Each row below holds a small network's activations on one input, seen along a few directions.
In each table, some parts of the input vary, and every possible input appears once, in random order.
Descriptions start from the smaller parts, as in this example, which fits no table here: one of 2 separate values, together with either a single point or one of 9 places along a line or (one of 6 places along a line, together with one of 8 places around a ring).
Shared parts are said once, and a part with two or three values counts as separate values.

Other details of the inputs shift rows strongly along two fixed directions, in all tables alike. That doesn't count.

A family of inputs:
x1: [ -4 -45  12  -9  21 -12 -56   5  11 -25 -15]
x2: [ 10  23 -27   4 -35   3   0   6  43  -3  -6]
x3: [-19  22 -29  19 -12  12   2   9  31  13  -7]
x4: [ -7   8 -10  -6 -40  32  25 -30  -7   7 -36]
x5: [ -3   3 -18  24 -38  31  27 -24  -1  -7 -37]
x6: [ -1  28   9  21  22 -42  58  -9 -27  33  44]
x7: [ 27  27   1   3   4 -52  58 -20 -34   6  37]
x8: [ 24   6 -38  13 -19  37  26 -19   5  -2 -42]
x9: [ 17  53   2   0 -25  37 -21   2 -16  16 -24]
x10: [  1 -40  17 -47  10   1 -56  10  23  -8  18]
x11: [ 25 -70  31  11  53 -56  10  21 -51 -15  71]
x12: [-13  11  17  36  18  -6  92   0 -31 -24  34]
x13: [-18 -29  37 -27  37  13 -55  19  21  16   0]
x14: [ 26 -56  54  21  67 -75   1  -1 -52 -22  34]
x15: [  0  42 -10 -15 -19 -11 -13 -12  21  11 -47]
x16: [ 20  11  22  57 -12 -15  58 -18 -58  -2  20]
x17: [ -5  28   5   3 -41  33   2 -17 -15  10 -27]
x18: [ -1 -41   8 -11  19  -7 -59   0  13 -33  -3]
x19: [-22 -51   3 -11  23   3 -41  30  11 -12   9]
x20: [-15  19  24   9  18  -7  95  -6 -38 -11  38]
x21: [-26 -44  10 -39  23   4 -45  23   7   1  11]
x22: [ -6 -34  15 -41  18  -6 -64  -7   8 -19  -1]
x23: [ 20  11 -29 -16 -20  37  24 -25  -1  12 -40]
x24: [ -5 -44   5 -46  13   4 -54  23   8  -3  13]
x25: [-22  29 -25  20  -7  12  -2   7  33  15 -11]
x26: [-14 -36  29   2  37  12 -50  27  25   1  -2]
x27: [ 20  46  -7  30 -24  37 -18   9  -9   1 -26]
x28: [ 19   7  -9  34   0 -39  64   6 -22   6  50]
x29: [ -8  24 -28 -21 -29  12   4   7  26  16   2]
x30: [-23  29 -21  -9 -12  13  -1   2  27  27  -4]
x31: [ -3  33 -17 -15 -27  -8  -7 -14  21   9 -34]
x32: [  7  29 -34   3 -26   2  -3  -3  29 -13 -20]
Each input here is: one of 2 separate values, together with either a single point or one of 4 places along a line or one of 11 places along a line.
- Changing only the choice among 2 separate values turns x26 into x13. The same change can be made to x1. Which row results? => x31

A family of inputs:
x33: [ 20 -44  31  43  28   8   5 -15 -43  -5   5]
x34: [ -38  -44  -12  -51   13   14 -115   19   86    1  -35]
x35: [ 37  50 -61  -1 -65 -39  50 -17  16  27  -8]
x36: [ -4 -41  34  38  35  11  13   7 -31   4  11]
x37: [-52 -58   2 -35   1 100 -84  49  39  -1 -33]
x38: [  8 -37  19  28  24 -31   8  -9 -19 -51  11]
x39: [ -3 -54 -18 -80  -2  67 -98   1  31 -21 -51]
x40: [  8   8  40  21  41 -35 -23  19 -18   8  34]
x41: [-29 -37  12   2  20 -11  25  28  -7 -34  48]
x42: [ 17 -30  20  -2  42 -23   7 -17 -30  -8  -4]
x43: [ 22 -45   4   6   7 -17  14  -8 -30 -52  31]
x44: [ -6   8  28   1  36 -16 -14  33 -17  16  68]
x45: [-15 -13  49 -20  16 -14  -7 -36 -72   8   0]
x46: [ 22  59 -45  24 -44 -52  43 -17  30  28 -30]
x47: [-18  62 -36  44 -39  -6  64  -5  30 -19 -23]
x48: [ 35  43 -39  42 -59  41  61 -28 -20  17 -16]
x49: [-40  75 -13 -74 -86  99 -43 -17  77   4 -93]
x50: [-17  66 -56   1 -39 -23  57  -3  51  45  25]
x51: [ 48  -5  23   1  10 -29 -23  12 -49  -2  37]
x52: [ -7  65 -31  15 -14   1  63 -16  21  25 -32]
x53: [ 32   2  39  24  29 -44 -28  10 -34   0  17]
x54: [-20 -28  13 -28  44   0  24  12 -12  10  39]
- What is each input in this table made of? => either one of 2 separate values or (one of 4 places along a line, together with one of 5 separate values)

A family of inputs:
x55: [  6 -70  23 -29  33   1 -72  -8 -12 -18  -7]
x56: [-18  15 -44 -10 -14  -9   8  13  44   2   7]
x57: [ 34  18  11  16   3 -43  85 -24 -49  23  43]
x58: [ -6  14 -22  24 -15  28  -2   1  15  -2 -37]
x59: [ 45 -73  58   2  58 -54   1 -11 -88 -18  74]
x60: [-10  16 -15  22 -19  18  -1  -3  24 -19 -41]
x61: [ 18   2   1  33   8 -38  98 -23 -47   8  33]
x62: [ 14  38  20   6  18 -54  83 -17 -45  28  45]
x63: [-23 -75  10 -18  46  -4 -62  29  28 -26  37]
x64: [  8  22 -21  16 -20  13 -15 -10  11   1 -40]
x65: [-16   4 -18  -8 -23  15  17 -12  25 -17 -31]
x66: [ -9  12 -14 -13 -22  30  14  -2  16  11 -11]
x67: [ 32   8   0  24   7 -49  88 -33 -50  12  30]
x68: [ -8 -52  43 -22  36   6 -87  19 -10  -7   5]
x69: [ 12   5  11  50   7 -42  99 -17 -40 -14  28]
x70: [  6  19 -17  -6 -28  -4  -9 -24  17 -12 -41]
x71: [-30  32  -6 -22  -6  21   9   2  22  15  -7]
x72: [  8  29 -28  13 -21 -19 -18  17  48   8 -11]
x73: [-12 -69  18  -5  47  -9 -75  31  30 -22  30]
x74: [ -2  11 -19 -17 -24   4   7 -22  22 -13 -35]
x75: [-19  31  -7  15 -19  26 -10  11  16  13 -18]
x76: [-10  13 -12   4 -20  38  11   7  16   6 -15]
x77: [  5  21 -20  18 -25  38  -5  11   5  -7 -22]
x78: [-26  20 -12 -17 -22  23   8   2  15  13  -6]
x79: [-12 -41  51 -28  52   4 -87  21  -2  -5   2]
x80: [-13   3 -23  12 -18  33  13  -1  17  -5 -30]
x81: [ 13  15 -22 -19 -31  25   2 -12   5   0 -13]
x82: [ -8 -71   4 -49  43 -27 -63  27  19 -17  26]
x83: [-32  34  -3  -3  -5  30   5   8  24  11  -9]
x84: [ -5  44  -1 -20 -14   2 -15  -3  16  23 -22]
x85: [ -5 -78  25 -37  28  30 -50  13 -13 -27  17]
x86: [ -2  23 -11  16 -18  33  -4   9  14   9 -23]
x87: [ 32 -79  46  -1  72 -99  -2  17 -49  -9  83]
x88: [  4  25 -14  14 -23   3 -15 -13  19 -16 -45]
x89: [  7  42  27  50  26 -41  75  -2 -43  22  43]
x90: [ 12  31  -9   8 -23  18 -17   0  11  13 -27]
x91: [  1  22  17  41   7 -33  88  -4 -48  17  51]
x92: [ -2  33  -8 -14 -29   4 -17  -6   9  20 -19]
x93: [ 14  25 -12 -11 -28  11 -11 -12   9  16 -22]
x94: [ 19  29 -19  10 -29  24 -19   0   1  -4 -24]
x95: [-11  26 -12 -26 -25  12  -1  -6  12  18 -12]
x96: [ -7 -77  26 -20  31  38 -53  24 -14 -32  13]
- What is each input in this table made of? => one of 6 places around a ring, together with either a single point or one of 6 places along a line
- Changing only the place on the ring of 6 turns x96 into x77. The same change can be made to x76. Which row results? => x86
- Changing only the place on the ring of 6 turns x68 into x92. The same change can be made to x79. Which row results? => x84
- Which other rows agree with x78 in the place on the ring of 6? List them by row number. => x56, x61, x65, x66, x71, x85
- Which other rows does x82 become when the place on the ring of 6 takes its other values? List them by row number. => x56, x63, x72, x73, x87
- Which other rows does x58 become when the place on the ring of 6 takes its other values? List them by row number. => x55, x61, x64, x67, x80
- Start at x62 and move only the place on the line of 6, one step at a time. The first step leads to x95. Which rows follow, in order? => x57, x81, x67, x74

A family of inputs:
x97: [-15  64  -7  37 -26  10  59 -10   9  12 -14]
x98: [ 36 -47  43  14  58 -47  23 -20 -72   3  35]
x99: [ -8 -17  23 -28   2  25 -32  -9  -5  -3 -25]
x100: [ 44  24  14  89  25 -85 115 -15 -73   2  55]
x101: [-21  -7  30  -5  13  16 -38   7  11  -7 -25]
x102: [  3  10 -10 -30   7 -15 -42   8  35   4  -3]
x103: [-20 -39   6 -17   7  40 -14  -3   2  -4 -11]
x104: [-15  70 -25  15 -35 -18  42   6  20  47  17]
x105: [ 11  54 -51  23 -29 -24  47  12  36  26  15]
x106: [ -2 -40  -5 -11  -9  28 -28   0   0 -26 -16]
x107: [ 30  49 -32  29 -53  -2  43 -19 -12  -1 -22]
x108: [-29 -20   5  11  17  37 -24  22  12 -15  -6]
x109: [-14 -20  15 -22  -2  41 -29  -5 -12 -11 -10]
x110: [  6  -4 -23 -14   1 -15 -44  20  42   8   4]
x111: [-37 -15  -6 -32   9  -1 -10  14  33 -17   9]
x112: [ -5  15   1 -27   6  -4 -42  26  30  29   6]
x113: [-16 -33   7 -18  -5  42 -21   3  -7 -19  -7]
x114: [-20   9   6 -23  -2 -10 -47  22  24  31   4]
x115: [ 26  46 -35  35 -46  15  55  -6  -3  -3 -10]
x116: [ 21 -22  -2  -5 -10  22 -43   4   1 -24 -20]
x117: [-17   8  -3 -32  12   5 -22  19  32   8  12]
x118: [ -3  43 -28  49 -33  -5  61  -8  22  -4 -18]
x119: [ -6  62 -39   6 -24 -12  62   9  32  19  14]
x120: [  6 -36   1 -16  -5  12 -34 -12   7 -20 -27]
x121: [ 10  63 -11  13 -44   8  50 -22 -21  16 -25]
x122: [-19 -37  10 -20   1  38 -14  -2   3 -14  -9]
x123: [ -5 -46  -6 -10   3  27 -21  -6   9 -12 -20]
x124: [ -8 -10  19   0   9   5 -49  -4  17 -15 -29]
x125: [-13   9  -4 -24   8   8 -32  26  32  24  18]
x126: [ 13  34 -44  30 -29   9  67 -15   3  14 -26]
x127: [ -9  14   2 -35  10  -6 -31  19  29  12   0]
x128: [ -9 -20  19 -25   7  27 -32  -9  -5   7 -27]
x129: [ 29 -41  60  20  52 -26  36  -3 -86 -11  74]
x130: [-14 -22   7 -18  18  41 -20  -2  -3   7 -18]
x131: [ 23 -46  20  11  60 -77  43  12 -31 -11  82]
x132: [ -2  41 -33  23 -26  24  73 -12  -2  22 -18]
x133: [ 12  71 -20  47 -24  -8  35 -12  -1  12 -25]
x134: [ 22  75 -34  14 -28 -35  28   0  24  40   6]
x135: [-26  -7  14   6  19  37 -33  15   6  -7  -9]
x136: [ 20  -7   8 -12  -6  25 -53  -2  -5 -14 -21]
x137: [  4 -23   8 -20   3  17 -43 -19   0   0 -31]
x138: [-10  49 -48  11 -31 -33  63  -6  35  -4   0]
x139: [-14 -15 -17 -27   3 -26 -30   2  38 -23  -8]
x140: [ 24  60 -21  19 -48  -4  40 -32 -18   9 -27]
x141: [ 21 -57  51  39  56 -67  26  -6 -51 -26  47]
x142: [ 13 -58  59  12  62 -33  47 -19 -82   4  63]
x143: [ -9 -11 -18  -9  -8 -22 -50  14  36  10   3]
x144: [  9 -32  -2 -13 -12  16 -40  -7  -3 -24 -26]
x145: [ 14 -11   8 -17 -10  22 -54  -8 -10 -14 -23]
x146: [-20 -19 -20  -8  -5 -11 -38  22  39   7  13]
x147: [-17 -24  18 -25   4  38 -23  -9  -2  -6 -12]
x148: [ 20  39 -34  26 -40  -6  55 -30   0  13 -31]
x149: [-14   1  -4 -34   5 -23 -39  -3  30 -12 -11]
x150: [-11 -27   6 -14  -7  45 -25   9  -8 -19  -3]
x151: [ 37 -33  63  16  48 -37  25  -2 -87  -7  58]
x152: [-18  58 -35  20 -38 -17  50  11  26  37  20]
x153: [-33 -27  16   4  12  28 -19  14  20 -19  -8]
x154: [ -5 -16  12 -22  15  29 -30  -2  -6  10 -31]
x155: [  3  -5 -22 -23   5 -18 -33  13  42  -8  -1]
x156: [  9 -34 -10  -9   8  16 -31  -5   6  -7 -33]
x157: [ -9 -14  14 -18  -3  45 -34   1 -13 -11  -6]
x158: [-14 -28  -7  17  13  24 -31  19  19 -23 -15]
x159: [ -3 -33  49  -2  64 -75  52  -1 -52  -8  83]
x160: [ 26 -78  45  18  51 -47  44 -13 -68 -22  59]
x161: [  6 -20  13 -23  -2  15 -44 -18   1 -10 -29]
x162: [ -2  75 -10  41 -21   4  44  -1  -4  20 -23]
x163: [ 28 -57  54  24  52 -28  45   5 -84 -19  79]
x164: [ 16  68 -11  17 -45  11  44 -16 -23  16 -20]
x165: [-16  -5 -13 -19   7   8 -25  32  38  14  21]
x166: [ 19  43 -36  31 -51  12  55 -12  -8  -2 -13]
x167: [ -8   5  -6 -17  -6 -20 -58  10  29  23   0]
x168: [-26   5   8 -40   8 -12 -28   8  25  -4  -7]
- Changing only one part turns x119 into x127. The same change can be made to x103. Which row results? => x128
- Changing only one part turns x102 into x117. The same change can be made to x140. Which row results? => x109
- What is each input in this table made of? => one of 6 places around a ring, together with either one of 2 separate values or one of 4 places along a line or one of 6 places along a line
- Which other rows does x101 become when the choice among 2 separate values takes its other values? List them by row number. => x162
- Which other rows does x153 become when the choice among 2 separate values takes its other values? List them by row number. => x108
- Which other rows agree with x118 in the place on the ring of 6? List them by row number. => x105, x106, x115, x123, x126, x131, x138, x146, x158, x160, x166
- Which other rows does x136 become when the place on the line of 6 takes its other values? List them by row number. => x98, x137, x140, x145, x161
